[[ 0.19  0.65  0.30  0.36  0.38  0.61]
 [ 1.17 -1.61  0.60  0.02 -0.16 -1.47]] --> -1.61

[[ 196.65  118.37 -177.16 -188.94   91.71 -119.81  -15.44]
 [ 120.51   97.56 -138.98 -167.92   35.91 -171.09  -52.73]] --> 97.56

[[-213.116   -6.162   50.527   74.452 -225.079  -52.469]
 [ 142.322  160.864   47.453   33.528  107.260  188.831]] --> 160.864

[[ -2.5  -2.4  -2.3  -2.8  -1.7  -1.4  -3.2]
 [ 22.2  -9.8  -8.6  -7.2 -20.2  -9.9  -5.4]] --> -9.8

[[-0.11 -0.08  0.02  0.03]
 [-0.19 -0.16  0.18  0.05]] --> -0.16

[[ 0.117 -0.157  0.079 -0.199 -0.047  0.012 -0.126]
 [ 0.145 -0.102  0.128 -0.130 -0.024 -0.097  0.072]] --> -0.102

[[ 0.06  0.05  0.06  0.06  0.05]
 [-0.02  0.15 -0.18  0.03  0.11]] --> 0.15
---
Q:
[[ 0.35  0.16 -1.04  1.40]
 [ 2.97 -3.01  5.73  1.74]
 [ 1.11  6.33 -3.46 -0.19]]
A: 0.35

Q:
[[ 0.15 -1.12  1.11 -0.60 -0.95  0.46  0.97]
 [ 0.65  0.53 -1.86  0.67  0.65  0.80  0.04]
 [-0.21  7.24  0.97 -0.82 -1.84  1.61 -2.13]]
A: 0.15

Q:
[[-0.89 -2.28  4.31  4.29]
 [-5.59 -5.47 -4.79 -0.55]
 [-2.67  4.99  5.29  7.43]]
A: -0.89

Q:
[[ 0.95 -0.74 -2.10 -1.53 -1.56 -1.15]
 [-1.12  1.50 -0.07  1.99  0.53 -1.07]
 [ 0.92  3.22  0.70  5.04  7.60  0.63]]
A: 0.95

Q:
[[ 2.15 -7.77 -4.27 -0.08 -0.76  4.54]
 [ 2.51 -0.39 -0.95 -4.38 -3.85 -4.02]
 [-2.42 -6.03 -1.23  3.31 -2.57 -1.55]]
A: 2.15

Q:
[[-1.29  1.15 -2.17 -5.64 -3.36 -3.66]
 [-2.30  0.87 -2.02 -7.90 -4.22 -4.00]
 [-0.20 -0.52  1.01  1.68  2.16  1.95]]
A: -1.29
---
Input: 0,3,5,7,5,9,5
Output: 7, 9

Input:
134,230,-704,699,119,379,-249
-12,-729,125,-281,-27,213,790
416,-3,-199,-235,-331,-474,493
Output: -281, 790

Input:
21,48,43,73,73,65,72
54,54,55,59,30,68,58
92,74,69,58,93,26,60
Output: 59, 93

Input:
71,55,65,74,80
54,51,50,83,58
82,41,17,89,65
Output: 50, 89

Input: 3,1,2,9,6,0,3
Output: 9, 9

Input: 5513,8111,6347,6168,2309,7403,6031
Output: 6168, 8111
---
[0.06, 3.88, 3.47, -7.29, -0.39, -4.83, 6.73] Out: -7.29, 6.73

[-0.36, 4.74, 6.84, -1.80, 7.15] Out: 6.84, 7.15

[[-0.83, 3.17, 6.30, 3.49, 2.25, -3.03, 1.71],
 [3.18, 6.82, -1.86, -6.51, 6.46, -5.88, 4.73],
 [-0.72, 2.58, 4.44, -1.11, 6.43, -5.40, 3.70]] Out: -6.51, 6.82

[-4.65, -0.02, 0.11, -6.20, 5.42] Out: 0.11, 5.42

[3.20, 6.57, 1.89, 5.09, 5.61] Out: 1.89, 6.57

[3.63, -3.93, -4.97, -6.57, 5.33] Out: -4.97, 5.33
---
[ 0.25  0.35 -2.59  2.55 -6.13 -4.62 -5.18]
-6.13

[[ 1.73  5.35  2.64 -0.90]
 [-0.93  4.22 -0.43 -2.93]
 [ 1.21  6.47  0.62 -2.75]]
6.47

[[-5.93 -4.21  2.23 -5.25  2.77 -6.42]
 [-5.86 -1.09  3.79 -4.89  1.61 -6.14]]
-4.89

[ 7.43  2.62 -1.61 -5.08 -1.18 -1.88  6.15]
-1.18

[[-3.40  7.64 -0.59 -1.68  4.48 -3.72]
 [ 4.79  4.99 -3.05  1.48 -2.82  7.25]]
1.48

[-7.86  4.10  3.73 -3.20  1.77 -2.96]
-3.20
---
[[ 0.032  0.084 -0.116  0.034  0.010  0.024  0.026]
 [ 0.033 -0.023  0.114  0.072  0.047  0.121  0.093]] → 0.084

[ 0.171  0.006  0.001 -0.149] → 0.006

[-138.318  152.882 -162.923  -52.290  -13.056] → 152.882

[[ 0.1  0.9  0.8 -0.4  0.9  1.2]
 [-0.3  0.8  0.2 -0.7  0.7 -1.3]
 [ 0.0  0.2 -0.6 -0.9  0.7  1.4]] → 0.9

[ 0.149 -0.108  0.017 -0.038  0.022] → -0.108

[ 0.441  1.135 -1.619  0.522 -0.762] → 1.135

[ 119.521   -0.049  -35.531  -24.983  -11.962 -137.566] → -0.049

[ 9.25 13.17 -7.61 -9.68  2.10] → 13.17

[ 1.687  1.865 -1.585 -1.234  0.530  0.042] → 1.865

[  28.8 -179.0  152.9  -21.6  -70.3   73.1] → -179.0
---
[[-1.86  4.47  4.43  2.89 -4.19 -3.37]
 [-1.85  5.87  5.72  3.64 -4.57 -3.62]
 [-1.91 -7.57 -7.69 -6.62  0.41 -0.41]] ans = -1.86

[-2.17  1.21 -7.73  0.84] ans = -2.17

[4.15 6.75 5.55 5.83] ans = 4.15

[-0.11  4.94 -5.11  7.32] ans = -0.11

[-6.77 -0.93 -0.27 -0.18  0.44] ans = -6.77

[-7.76 -2.41 -7.81  1.95 -3.84 -7.98] ans = -7.76

[ 1.89 -7.19 -1.70  2.52  0.46  1.11 -2.64] ans = 1.89

[[ 3.39 -1.54 -4.66  4.52 -4.37]
 [-3.40 -6.46  3.37 -1.37  2.28]] ans = 3.39
---
[-806  434  674   87  375] Out: 434

[[189 157 115 205]
 [204 168 124  53]
 [ 59 156 251 249]] Out: 157

[[59 45 88 42 26]
 [22 45 54 48 38]
 [79 47 74 42 37]] Out: 45

[78 58 48 65 10 55] Out: 58

[-573   46  186 -169  678  387  247] Out: 46

[785 362 479 135] Out: 362
---
[[-126   26  754  198]
 [ 171 -102 -922   23]] value 754, 198

[8212 5556 7612 2966 3669 4867] value 8212, 7612

[[ -3   2 -12  34  -9  10  10]
 [  8   9 -26  39  -6  14   9]
 [  7   6 -22  36  -6  17  11]] value 39, 36

[[4 6 1 2 3]
 [5 2 7 5 5]] value 7, 6

[65 49 17 76 12 57 26] value 76, 65

[44 56 74 22] value 74, 56

[8356 2635 5906 4061 7565] value 8356, 7565

[1813 9485 8471 3109 5348 7185] value 9485, 8471

[[ -8  11  35 -11]
 [ 31 -38   0  24]
 [-13  17  30 -17]] value 35, 31
